These are the activations of a small network on made-up records, seen along a few directions, one row for each record.
After each row come some of the record's fields: NIZIG, PURO, BETU, VILI.
The largest differences between rows may come from other fields.
(in the rows, 500 means zero)
Strong random noise was added to every row along 12 fixed directions; ignore it. To show where, here is one row again and again, with new noise each time:
591; 473; 495; 565; 534; 539; 509; 614; 617; 496; 486; 678; 734; 489; 497; 639; 449; 440; 426; 502; 556; 637; 306; 515
513; 564; 548; 717; 328; 574; 768; 291; 413; 580; 525; 425; 477; 631; 590; 626; 530; 352; 522; 342; 467; 639; 487; 394
336; 646; 466; 667; 464; 490; 538; 596; 427; 645; 541; 486; 401; 463; 619; 814; 555; 409; 441; 425; 676; 620; 405; 455
639; 516; 534; 491; 645; 422; 460; 493; 434; 308; 539; 457; 542; 454; 525; 527; 486; 443; 642; 551; 371; 379; 616; 488
588; 493; 519; 504; 682; 442; 492; 527; 492; 437; 515; 575; 408; 373; 569; 641; 666; 507; 514; 471; 675; 481; 548; 340
597; 559; 358; 461; 404; 557; 492; 468; 595; 389; 417; 657; 573; 593; 573; 478; 395; 466; 406; 495; 493; 727; 481; 409
473; 583; 500; 525; 464; 482; 552; 408; 408; 458; 499; 326; 369; 520; 455; 346; 514; 438; 542; 571; 368; 368; 560; 468
622; 511; 460; 596; 511; 576; 500; 384; 434; 453; 472; 613; 434; 339; 427; 319; 576; 386; 519; 385; 485; 283; 467; 382
809; 604; 361; 427; 854; 407; 251; 778; 585; 481; 412; 581; 461; 611; 658; 322; 536; 570; 282; 311; 447; 352; 318; 543
339; 431; 464; 397; 565; 345; 529; 687; 384; 485; 651; 499; 452; 573; 536; 811; 516; 529; 562; 578; 577; 630; 487; 407
489; 381; 527; 528; 360; 522; 580; 315; 546; 477; 470; 470; 563; 498; 397; 335; 515; 545; 541; 616; 431; 520; 577; 459
458; 454; 489; 518; 617; 404; 465; 525; 522; 580; 506; 347; 345; 596; 595; 395; 699; 595; 426; 483; 508; 471; 529; 456
256; 432; 438; 660; 540; 458; 242; 621; 574; 614; 451; 605; 536; 288; 473; 465; 664; 542; 338; 588; 672; 503; 407; 572
533; 375; 551; 690; 387; 433; 582; 240; 261; 695; 481; 558; 376; 402; 393; 374; 626; 636; 514; 269; 540; 278; 549; 419

494; 455; 603; 405; 605; 343; 594; 462; 368; 419; 492; 533; 474; 684; 464; 582; 578; 600; 434; 545; 547; 676; 569; 417 : NIZIG: peb / PURO: nobof / BETU: labeb / VILI: tuz
351; 372; 525; 581; 456; 364; 482; 532; 259; 605; 666; 377; 542; 610; 511; 665; 430; 533; 649; 401; 319; 439; 562; 628 : NIZIG: selin / PURO: miz / BETU: manu / VILI: gelif
522; 496; 615; 739; 553; 547; 475; 449; 625; 650; 546; 387; 545; 428; 691; 625; 727; 449; 557; 322; 578; 518; 592; 574 : NIZIG: peb / PURO: miz / BETU: labeb / VILI: gelif
368; 310; 617; 490; 588; 298; 465; 497; 427; 558; 660; 346; 491; 615; 628; 678; 642; 684; 709; 476; 450; 552; 751; 536 : NIZIG: peb / PURO: nobof / BETU: labeb / VILI: tuz
760; 501; 686; 513; 788; 455; 586; 423; 491; 298; 404; 560; 604; 575; 503; 461; 575; 409; 458; 539; 395; 554; 465; 444 : NIZIG: beni / PURO: nobof / BETU: manu / VILI: tuz
526; 646; 626; 489; 551; 475; 586; 682; 433; 578; 542; 479; 529; 433; 396; 721; 345; 435; 555; 566; 507; 400; 363; 600 : NIZIG: beni / PURO: nobof / BETU: manu / VILI: gelif
503; 446; 542; 616; 217; 600; 564; 298; 587; 714; 403; 485; 577; 374; 371; 369; 381; 693; 556; 479; 514; 401; 549; 611 : NIZIG: selin / PURO: nobof / BETU: rir / VILI: zat
460; 481; 502; 558; 664; 404; 337; 608; 374; 527; 446; 549; 575; 648; 447; 310; 477; 527; 374; 437; 266; 466; 384; 644 : NIZIG: selin / PURO: nobof / BETU: rir / VILI: tuz
395; 510; 341; 376; 365; 615; 431; 539; 709; 454; 492; 582; 480; 493; 593; 531; 408; 552; 572; 578; 560; 719; 652; 459 : NIZIG: beni / PURO: miz / BETU: rir / VILI: zat
319; 494; 414; 598; 505; 606; 385; 500; 559; 576; 432; 466; 391; 435; 496; 206; 567; 421; 405; 514; 427; 440; 393; 508 : NIZIG: beni / PURO: nobof / BETU: manu / VILI: zat
629; 367; 609; 543; 491; 381; 551; 381; 464; 476; 437; 641; 712; 661; 512; 556; 564; 622; 360; 452; 561; 706; 498; 524 : NIZIG: peb / PURO: miz / BETU: labeb / VILI: tuz
426; 519; 587; 471; 511; 513; 568; 622; 702; 589; 546; 377; 563; 542; 597; 780; 544; 552; 505; 623; 653; 706; 451; 539 : NIZIG: peb / PURO: miz / BETU: labeb / VILI: tuz
594; 747; 511; 472; 642; 444; 379; 619; 590; 539; 362; 553; 410; 406; 582; 611; 490; 647; 328; 537; 741; 571; 493; 532 : NIZIG: peb / PURO: nobof / BETU: labeb / VILI: zat
459; 697; 562; 523; 571; 459; 664; 563; 418; 443; 544; 279; 403; 579; 548; 668; 441; 341; 511; 605; 473; 513; 403; 477 : NIZIG: selin / PURO: nobof / BETU: rir / VILI: besa
562; 537; 494; 457; 467; 468; 580; 490; 426; 478; 469; 479; 479; 599; 487; 471; 422; 529; 460; 521; 427; 519; 455; 482 : NIZIG: selin / PURO: nobof / BETU: rir / VILI: mazed
343; 628; 402; 475; 446; 538; 335; 791; 492; 645; 596; 478; 437; 409; 427; 491; 382; 465; 531; 482; 450; 271; 380; 658 : NIZIG: peb / PURO: nobof / BETU: labeb / VILI: gelif
485; 394; 340; 490; 548; 564; 397; 561; 509; 318; 629; 647; 535; 440; 615; 586; 504; 312; 666; 406; 432; 520; 508; 406 : NIZIG: beni / PURO: miz / BETU: rir / VILI: zat
489; 614; 416; 626; 520; 642; 368; 659; 636; 548; 480; 618; 562; 291; 536; 574; 472; 370; 395; 463; 628; 479; 258; 572 : NIZIG: peb / PURO: miz / BETU: labeb / VILI: zat
300; 678; 583; 703; 740; 239; 164; 637; 283; 485; 427; 426; 539; 531; 541; 519; 566; 453; 244; 538; 427; 505; 468; 786 : NIZIG: peb / PURO: miz / BETU: labeb / VILI: mazed
664; 374; 532; 401; 737; 514; 524; 383; 525; 192; 571; 493; 412; 347; 536; 438; 724; 393; 647; 563; 558; 331; 693; 257 : NIZIG: selin / PURO: miz / BETU: manu / VILI: besa
415; 532; 535; 622; 604; 418; 252; 402; 537; 474; 354; 383; 469; 279; 554; 383; 580; 657; 496; 631; 489; 423; 728; 608 : NIZIG: selin / PURO: nobof / BETU: rir / VILI: tuz
581; 461; 423; 471; 506; 590; 454; 581; 557; 554; 454; 708; 591; 464; 437; 411; 400; 500; 484; 402; 443; 436; 319; 514 : NIZIG: beni / PURO: nobof / BETU: manu / VILI: tuz
266; 615; 501; 653; 386; 350; 279; 450; 356; 449; 461; 479; 551; 513; 626; 620; 484; 492; 421; 521; 482; 654; 736; 650 : NIZIG: peb / PURO: nobof / BETU: labeb / VILI: gelif
458; 527; 589; 550; 546; 440; 521; 624; 502; 661; 494; 403; 535; 660; 503; 515; 514; 509; 404; 467; 440; 546; 375; 637 : NIZIG: beni / PURO: miz / BETU: rir / VILI: gelif
478; 398; 356; 551; 492; 453; 286; 469; 467; 433; 505; 580; 566; 476; 609; 391; 506; 530; 561; 406; 398; 459; 639; 569 : NIZIG: beni / PURO: miz / BETU: rir / VILI: besa
495; 506; 558; 502; 450; 501; 591; 500; 423; 420; 502; 569; 601; 371; 340; 588; 403; 422; 485; 627; 552; 450; 416; 510 : NIZIG: beni / PURO: miz / BETU: rir / VILI: besa
529; 602; 437; 739; 447; 575; 348; 365; 487; 381; 449; 630; 614; 335; 590; 516; 473; 323; 558; 384; 438; 469; 603; 547 : NIZIG: selin / PURO: nobof / BETU: rir / VILI: besa
473; 420; 498; 565; 580; 517; 555; 485; 532; 506; 482; 518; 494; 582; 644; 630; 606; 490; 468; 431; 522; 672; 466; 400 : NIZIG: beni / PURO: nobof / BETU: manu / VILI: tuz
404; 519; 629; 497; 447; 377; 642; 423; 334; 439; 548; 319; 494; 660; 428; 508; 520; 421; 452; 636; 444; 543; 470; 540 : NIZIG: peb / PURO: miz / BETU: labeb / VILI: zat
484; 222; 550; 365; 478; 512; 439; 571; 761; 619; 508; 547; 710; 590; 332; 247; 512; 763; 509; 601; 428; 513; 506; 629 : NIZIG: peb / PURO: nobof / BETU: labeb / VILI: mazed
498; 632; 673; 651; 559; 375; 430; 314; 399; 371; 356; 489; 513; 423; 501; 520; 530; 525; 413; 599; 490; 560; 727; 569 : NIZIG: selin / PURO: nobof / BETU: rir / VILI: gelif
433; 457; 530; 621; 498; 387; 365; 511; 358; 510; 500; 617; 605; 375; 494; 632; 491; 510; 513; 451; 534; 445; 509; 628 : NIZIG: beni / PURO: miz / BETU: rir / VILI: mazed
472; 404; 526; 360; 363; 435; 611; 432; 488; 373; 490; 484; 586; 481; 303; 445; 360; 546; 506; 782; 482; 529; 488; 496 : NIZIG: beni / PURO: miz / BETU: rir / VILI: besa
475; 316; 513; 403; 473; 384; 495; 431; 419; 492; 496; 670; 474; 440; 351; 424; 657; 636; 407; 521; 724; 451; 496; 395 : NIZIG: peb / PURO: miz / BETU: labeb / VILI: besa
513; 470; 528; 542; 572; 512; 494; 652; 625; 858; 467; 406; 381; 425; 475; 424; 572; 706; 407; 389; 651; 294; 292; 592 : NIZIG: beni / PURO: miz / BETU: rir / VILI: zat
452; 788; 472; 336; 321; 529; 570; 432; 417; 357; 399; 438; 411; 473; 379; 489; 194; 479; 567; 768; 397; 555; 672; 505 : NIZIG: beni / PURO: nobof / BETU: manu / VILI: mazed
450; 461; 413; 521; 471; 585; 362; 516; 434; 355; 548; 714; 570; 196; 395; 524; 454; 339; 585; 517; 545; 378; 442; 457 : NIZIG: peb / PURO: miz / BETU: labeb / VILI: zat
364; 556; 536; 676; 559; 412; 443; 471; 437; 406; 504; 335; 545; 486; 678; 649; 558; 383; 462; 616; 460; 627; 538; 584 : NIZIG: beni / PURO: miz / BETU: rir / VILI: zat
631; 502; 460; 561; 620; 436; 301; 371; 437; 398; 376; 683; 494; 441; 540; 319; 562; 547; 426; 359; 441; 446; 606; 495 : NIZIG: beni / PURO: miz / BETU: rir / VILI: tuz
457; 418; 338; 446; 235; 689; 467; 453; 741; 603; 587; 499; 538; 488; 592; 452; 375; 575; 771; 410; 390; 533; 698; 539 : NIZIG: beni / PURO: miz / BETU: rir / VILI: mazed
418; 312; 359; 358; 604; 513; 518; 538; 560; 344; 638; 457; 351; 541; 659; 578; 612; 468; 666; 563; 482; 608; 587; 256 : NIZIG: beni / PURO: nobof / BETU: manu / VILI: zat
411; 556; 535; 635; 583; 397; 453; 381; 478; 535; 380; 465; 402; 688; 684; 468; 668; 513; 286; 417; 494; 746; 576; 465 : NIZIG: beni / PURO: nobof / BETU: manu / VILI: gelif
443; 698; 481; 477; 425; 443; 301; 625; 612; 471; 343; 513; 697; 396; 473; 624; 216; 631; 364; 756; 595; 654; 483; 766 : NIZIG: peb / PURO: miz / BETU: labeb / VILI: zat

Here are new rows. What are their fields?
632; 515; 463; 524; 394; 528; 453; 382; 561; 471; 396; 582; 619; 402; 504; 513; 383; 588; 477; 543; 542; 532; 525; 528 : NIZIG: selin / PURO: miz / BETU: manu / VILI: tuz
422; 284; 473; 364; 519; 546; 675; 588; 559; 635; 670; 392; 401; 602; 471; 515; 551; 595; 700; 488; 428; 499; 457; 359 : NIZIG: selin / PURO: nobof / BETU: rir / VILI: tuz
509; 481; 510; 377; 492; 615; 651; 633; 669; 562; 565; 513; 605; 565; 499; 698; 349; 507; 686; 560; 480; 654; 462; 471 : NIZIG: beni / PURO: nobof / BETU: manu / VILI: tuz
540; 361; 604; 506; 480; 417; 508; 394; 534; 576; 543; 355; 515; 513; 456; 356; 657; 634; 565; 502; 504; 336; 631; 583 : NIZIG: peb / PURO: miz / BETU: labeb / VILI: besa
615; 561; 537; 551; 589; 435; 228; 618; 703; 663; 418; 571; 579; 407; 670; 653; 518; 786; 498; 357; 655; 528; 702; 697 : NIZIG: peb / PURO: nobof / BETU: labeb / VILI: gelif
475; 429; 480; 514; 642; 492; 582; 511; 404; 536; 628; 438; 236; 557; 556; 417; 767; 382; 546; 284; 523; 328; 498; 344 : NIZIG: beni / PURO: miz / BETU: rir / VILI: besa
469; 423; 612; 457; 437; 481; 619; 634; 552; 641; 613; 519; 642; 534; 350; 680; 481; 513; 527; 542; 590; 530; 344; 580 : NIZIG: peb / PURO: miz / BETU: labeb / VILI: gelif
437; 468; 527; 570; 369; 586; 567; 385; 514; 609; 526; 455; 469; 376; 430; 517; 536; 526; 611; 473; 575; 435; 556; 490 : NIZIG: peb / PURO: miz / BETU: labeb / VILI: tuz
367; 475; 440; 461; 427; 508; 353; 458; 514; 443; 379; 716; 580; 511; 374; 339; 467; 546; 344; 569; 503; 681; 502; 513 : NIZIG: peb / PURO: miz / BETU: labeb / VILI: tuz
552; 581; 635; 563; 540; 548; 558; 558; 612; 495; 473; 409; 717; 598; 487; 519; 420; 402; 515; 601; 338; 557; 406; 696 : NIZIG: beni / PURO: miz / BETU: rir / VILI: tuz
534; 502; 437; 462; 447; 613; 384; 448; 485; 319; 525; 642; 596; 328; 443; 436; 351; 408; 777; 514; 317; 381; 681; 505 : NIZIG: selin / PURO: nobof / BETU: rir / VILI: tuz
236; 429; 549; 559; 452; 329; 507; 459; 186; 582; 566; 600; 393; 465; 431; 682; 550; 542; 486; 492; 590; 568; 560; 443 : NIZIG: beni / PURO: nobof / BETU: manu / VILI: gelif
558; 446; 369; 281; 619; 541; 445; 808; 785; 474; 556; 432; 513; 461; 511; 450; 445; 551; 492; 678; 544; 420; 305; 485 : NIZIG: selin / PURO: nobof / BETU: rir / VILI: besa
549; 307; 478; 438; 593; 475; 478; 434; 577; 397; 528; 558; 547; 548; 576; 436; 632; 535; 493; 498; 548; 597; 602; 385 : NIZIG: selin / PURO: miz / BETU: manu / VILI: besa
350; 697; 364; 475; 388; 576; 531; 475; 365; 408; 523; 341; 303; 427; 524; 490; 396; 316; 614; 578; 402; 428; 554; 439 : NIZIG: beni / PURO: miz / BETU: rir / VILI: tuz
437; 463; 452; 429; 309; 514; 451; 347; 523; 423; 407; 569; 572; 431; 381; 421; 390; 623; 510; 697; 511; 586; 657; 511 : NIZIG: selin / PURO: miz / BETU: manu / VILI: tuz
714; 431; 585; 396; 654; 350; 472; 482; 450; 268; 503; 649; 632; 483; 492; 648; 555; 523; 518; 496; 604; 505; 603; 454 : NIZIG: peb / PURO: miz / BETU: labeb / VILI: besa
550; 461; 490; 670; 521; 666; 594; 362; 563; 609; 417; 526; 398; 401; 481; 289; 708; 423; 417; 364; 567; 428; 381; 388 : NIZIG: beni / PURO: miz / BETU: rir / VILI: tuz
357; 513; 477; 541; 386; 465; 588; 465; 443; 487; 424; 595; 533; 560; 468; 586; 486; 477; 305; 626; 644; 756; 355; 412 : NIZIG: selin / PURO: nobof / BETU: rir / VILI: besa
487; 449; 624; 549; 464; 473; 610; 450; 478; 651; 485; 465; 493; 392; 417; 647; 488; 660; 611; 528; 611; 484; 555; 543 : NIZIG: beni / PURO: miz / BETU: rir / VILI: zat
446; 433; 353; 320; 423; 471; 416; 693; 435; 554; 589; 633; 552; 588; 431; 586; 295; 609; 571; 429; 431; 520; 419; 549 : NIZIG: peb / PURO: miz / BETU: labeb / VILI: tuz
